These are the activations of a small neural network, seen along a few directions. Each row is one input.
Each table varies a few parts of the input and shows all the possible inputs, shuffled.
Descriptions start from the smaller parts, as in this example, which fits no table here: one of 3 separate values, together with either a single point or one of 11 places around a ring or (one of 6 places along a line, together with one of 8 places around a ring).
Shared parts are said once, and a part with two or three values counts as separate values.
(in the rows, 128 means zero)

Other details of the inputs shift rows strongly along three fixed directions, in all tables alike. That doesn't count.

Table:
r1: [140 122 115 122 120 120 130 132 134 144 129 165]
r2: [ 71 140 108 122 122 161 113  56 125  90 121 153]
r3: [158 158 121 127 112  98 142 172 151 159 115 155]
r4: [117 143 130 123 118 107 118  81 108 117 111 124]
r5: [144 141 140  94 127 112 157 174 137 151 128 156]
r6: [158  93 134 160 207 136 107 135 163 116 144  85]
r7: [148 118 139 113 119 116 157 161 160 152 137 179]
r8: [167  97 129 130 197 139  82 131 133 141 119  72]
r9: [117 145 108 107 134 134 131 100 101 106 126 134]
r10: [ 94 162 124 125 123 130 107  55  88 103 132 130]
r11: [139  66 138 153 176 176 108 150 138 130 105  45]
r12: [ 85  71 142 179  12 198 133 184  77  99 172  76]
r13: [120 145 112 101 119 121 117  94 109 103 108 122]
r14: [107 135 116 117 120 134 108  95 123 116 152 150]
r15: [153  99 134 158 205 131  91 141 157 123 145  83]
r16: [112  85 148 183  17 164 166 195  67 134 139  74]
r17: [121 155 106 132 115 111 113  98 128  98 116 125]
r18: [157 132 127 114 103 109 130 163 147 173 119 171]
r19: [130 140 144 120 128 106 139 129 124 153 135 139]
r20: [130 137 149 121 122 111 168 148 150 171  92 155]
r21: [119 130 111 118 107 121 101  87 124 110 119 142]
r22: [141 137 158 117 125  99 157 161 136 165 131 157]
r23: [148 153 125 124 119  97 149 173 155 154 133 154]
r24: [133 143 127  98 130 119 139 142 125 139 132 137]
r25: [105 139 144 125 138 129 144  87 114 107 144 139]
r26: [ 89 152 119 102 141 151 135  68 102  71 147 135]
r27: [119 149 119 135 127 126 149 139 159 132 103 145]
r28: [164  96 115 164 201 128  94 133 149 128 130  81]
Each input here is: one of 4 separate values, together with either a single point or one of 6 places along a line.
- Changing only the choice among 4 separate values turns r7 into r26. The same change can be made to r12. Which row results? => r5
- Change only the choice among 4 separate values in r24. List by row number the other rows that result. => r14, r19, r23

Table:
r29: [ 75 163 122  94  58 144 166 119  84 104 143 154]
r30: [ 99 182 104 102 106 139 131  93 111  86 131 159]
r31: [102  76 133 180 105 184  99 120 108  77 131  38]
r32: [103  62 127 172 106 186  80 126  91 104 142  42]
r33: [ 84 169 108 118  44 155 151 119 107  95 120 164]
r34: [ 75 161 106 118  55 159 170 120 105  97 129 168]
r35: [121  79 134 176 105 168  90 111  69  94 151  38]
r36: [116  85 146 165 113 179 100 117  73  92 136  30]
r37: [156 135 132 111 173  98 120 110 124 145 115 134]
r38: [141 138 104 127 112 120 122 133 147 136 123 164]
r39: [123 149 129 121 232 119 109  72 142 118 137 119]
r40: [185 108 145 143 200  90 119 174 187 198 105 130]
r41: [128 111 155 122 140 133 149 142 159 141 167 189]
r42: [ 93 183 117 114 199 126  88  26 120  79 137 128]
r43: [176 117 150 126  97 100 172 227 161 169 109 128]
r44: [129 136 129 109  71 116 150 176 113 152 130 146]
r45: [169 133 143 134 154  91 142 187 157 180 122 135]
r46: [108 126 135 108  72 137 167 162 121 151 120 150]
r47: [159  48 138 177 153 182 118 203 129 133 142  31]
r48: [112 129 133 127  74 129 184 162 134 129 116 148]
r49: [ 95 172 106 112 104 113 139  87 109  83 135 156]
r50: [128 131 121 137  55 111 155 157 135 132 123 154]
r51: [149 121 119 110 157 105  95 111 152 154 122 147]
r52: [147 131 106 123 169 120 109 121 158 138 113 152]
r53: [138 126 125  99 213 121  76  73 157 133 110 127]
r54: [143 135 111 102 205 105  69  67 139 122 140 131]
r55: [123 145 136 101  70 126 150 166 115 141 125 141]
r56: [134 142 141 109 120 115 139 114 126 144  97 147]
r57: [186  88 167 119 212 108 136 183 188 175 168 162]
r58: [ 63 170 128 130  58 146 177 113  99 110 132 158]
r59: [194 101 145 117 211  90 148 184 188 174 112 121]
r60: [146  53 145 209 126 162  90 172 128 143 143  32]
r61: [148 131 131 121 114 101 131 120 128 155 111 155]
r62: [111 168  83 112 187 128  72  27 121  70 149 146]
r63: [125 130 125 134  65 114 164 169 135 137 114 151]
r64: [139 150 107 116 127 119 133 144 133 128 129 154]
r65: [142 144 118 122 116  96 135 131 138 121 134 147]
r66: [115  70 148 167 128 183 118 127  73 100 143  28]
r67: [126 124 147 119  81 127 181 158 113 157 106 145]
r68: [141 133 133 117 122 106 139 124 124 154 103 152]
r69: [ 99 178 105 125 192 114  78  20 117  82 153 136]
r70: [132 148 137 128 171 114 117 110 158 144 110 137]
- What is each input in this table made of? => one of 2 separate values, together with either a single point or (one of 4 places along a line, together with one of 5 separate values)
- Changing only the choice among 2 separate values turns r36 into r56. The same change can be made to r54. Which row results? => r51
- Changing only the choice among 2 separate values turns r50 into r65. The same change can be made to r60. Which row results? => r69
- Change only the choice among 5 separate values in r68. List by row number the other rows that result. => r32, r40, r52, r63

Table:
r71: [144  96 113 156 165 146  86 124 115 114 122  55]
r72: [196  61 141 146 226 123 107 182 179 151 131  74]
r73: [116 169 127 106 149  99 135 102 147 130 162 210]
r74: [178 117 134 112 110 113 167 243 174 190 104 145]
r75: [126 118 130 129  50 125 166 176 130 135 148 167]
r76: [ 74 176 126 123   5 142 190 132  92 107 110 171]
r77: [171  78 137 161 165 118  65 132 130 150 128  63]
r78: [ 60 151 120 145 107 152  97  26  62  63 126  78]
r79: [ 74 156  96 138 117 170  94  46  81  40 142  99]
r80: [113 122 146 132  58 135 195 177 127 135 123 147]
r81: [130 122 125 122  57 133 150 189 143 157 126 163]
r82: [ 86 143 154 146  52 149 193 170 107 128 151 150]
r83: [142  72 139 152 186 163 104 139 157 142 111  64]
r84: [132  86 130 163 165 150  98 109 119 127 106  57]
r85: [148 105 173  90  81 126 182 200  93 182 133 140]
r86: [153  93 143 159 203 144 109 156 149 129 164  78]
r87: [ 75 161 104 136 110 147  84  38  60  50 141  77]
r88: [133 213  94  61 193  64 105  27 169 124 112 250]
r89: [181 193  99  56 233  31 104  64 195 180  92 246]
- What is each input in this table made of? => either a single point or (one of 3 separate values, together with one of 6 places along a line)
- Change only the choice among 3 separate values in r78. List by row number the other rows that result. => r77, r87

Table:
r90: [155 102 146 129  71 114 159 178 101 155 130 118]
r91: [123 191 117  79 127  94 133 112 122 155 109 177]
r92: [132 127 117 144 190 136  97 107 145  99 160  98]
r93: [191 143 145  74 146  54 139 171 166 214 102 187]
r94: [130  99 129 131 201 151 105 118 140 120 128 101]
r95: [ 86 108 125 130  45 167 120 115  83 107 130 106]
r96: [135 113 121 159  72 137 145 168  98 110 129  77]
r97: [117 178 106  90 131  98 159 116 158 110 116 197]
r98: [157  83 144 121 195 135  95 109 149 133 123 106]
r99: [128 188 113  92 137  81 154 121 145 116 129 188]
r100: [199  93 121 162  91  97 107 225 161 190 141 144]
r101: [ 96 114  89 171  27 166  95 126 100  89 155 136]
r102: [154 105 112 134 186 129  82 124 164 132 101  86]
r103: [147 101 119 145 202 143 102 131 176 118 139 102]
r104: [ 71 126 122 164  35 167 155 105  76  88 120 105]
r105: [ 93 195 127 104 120  89 158  80 122 115 131 198]
r106: [133 102 139 122 189 125  94  89 118 109 156 107]
r107: [186 111 137 136 102  97 139 231 157 188 104 102]
r108: [143 109 145 157 206 124 103 114 155 142 149 103]
r109: [107 127  94 139 158 151  97  58 115  64 120  89]
r110: [177 103 161 138 104 126 160 239 132 188 119 103]
r111: [152 108 122 136 193 136  97 118 162 110 114  93]
r112: [137 104 153 132  78 133 158 189 118 154 166 134]
r113: [159 168 125  90 146  85 159 142 131 166 106 171]
r114: [128  79 136 144  65 156 146 154  96 125 126  96]
r115: [104 109 131 151 183 145 104  75 137  98 128 107]
r116: [ 70 142 128 147  58 180 146 134  71  92 175 109]
r117: [134 111 119 123 189 147  81 106 138 140 105  93]
r118: [ 94 174 119  75 119 116 153  76 137 115 147 224]
r119: [ 82 123 127 156  55 160 127 120 101 117 111 102]
r120: [111 185 120  79 127 119 154 102 132 127 107 195]
r121: [174  93 148 154 199 105  84 142 158 180 106  76]
r122: [122 180 108  80 133 106 160  99 129 136  97 193]
r123: [125 187 124 105 122  76 160  90 124 140 107 186]
r124: [106 184 129  99 119 103 158  87 146 129 101 202]
r125: [126 133 140 125 100 129 160 178 109 140 139 131]
r126: [170  64 161 131  99 125 166 232 152 181 126 128]
r127: [ 95 115 128 155 180 159 102  70 141  99 145 112]
r128: [ 56 132 119 145  61 199 145 119  83  81 161 116]
r129: [120 140 116 137 170 138  89  76 118  74 139  87]
r130: [119 129 140 150 178 132  94  71 120 105 131  94]
r131: [128  99 154 140  69 146 136 159  90 124 148  96]
- Changing only one part turns r107 into r102. The same change can be made to r121. Which row results? => r119
- Changing only one part turns r110 into r120. The same change can be made to r90. Which row results? => r114
- What is each input in this table made of? => one of 2 separate values, together with either a single point or (one of 4 separate values, together with one of 5 places along a line)
- Change only the place on the line of 5 in r123. List by row number the other rows that result. => r105, r108, r121, r130
- Change only the choice among 2 separate values in r113. List by row number the other rows that result. => r122
- Change only the choice among 2 separate values in r118. List by row number the other rows that result. => r112
- Change only the choice among 4 separate values in r118. List by row number the other rows that result. => r103, r127, r128

Table:
r132: [193  55 138 148 179 119  78 149 154 174  92  72]
r133: [110 161 115 129 179 123 121  78 152 108 107 136]
r134: [ 90 154 110 137 105 135 114  88 124  93 167 166]
r135: [113  89 137 164  39 171 147 205 112 116 175 110]
r136: [155 147 129 123  30  88 163 191 103 160 108 139]
r137: [140 172 111 104 123 102 158 157 163 155  87 173]
r138: [102 168 118 101 118 118 157 104 137 104 167 213]
r139: [112 108 124 146 194 166 103  96 139  89 124  70]
r140: [142  74 159 159 122 158 124 178  95 131 149  36]
r141: [133 137 154  85 134 107 180 138 141 166 116 191]
r142: [110 125 109 162  15 149 154 174 108 110  99  98]
r143: [135 194 118  83 124  81 140 111 115 145 116 177]
r144: [134 125 125 107 163 125 101  96 131 147 107 135]
r145: [ 78 123 137 116 101 165 131  86  89  99 136 119]
r146: [113 138 135 112 172 120 108  61 129 131 116 146]
r147: [198 102 111 134 168  87  89 161 187 165 125 147]
r148: [ 95 119 138 139 176 159 103  57  75  68 165  69]
r149: [138 116 110 142 113 137 104 153 140 131 153 136]
r150: [ 80 143 124 135 125 164 158 100 114  77 131 120]
r151: [189 111 158 134 180  85 129 178 151 190 118 106]
- What is each input in this table made of? => one of 4 separate values, together with one of 5 places along a line
- Changing only the place on the line of 5 turns r146 into r141. The same change can be made to r133. Which row results? => r150
- A walk changes only the place on the line of 5. It starts at r148 and steps to r140. List the rest of the walk in order. => r151, r143, r136
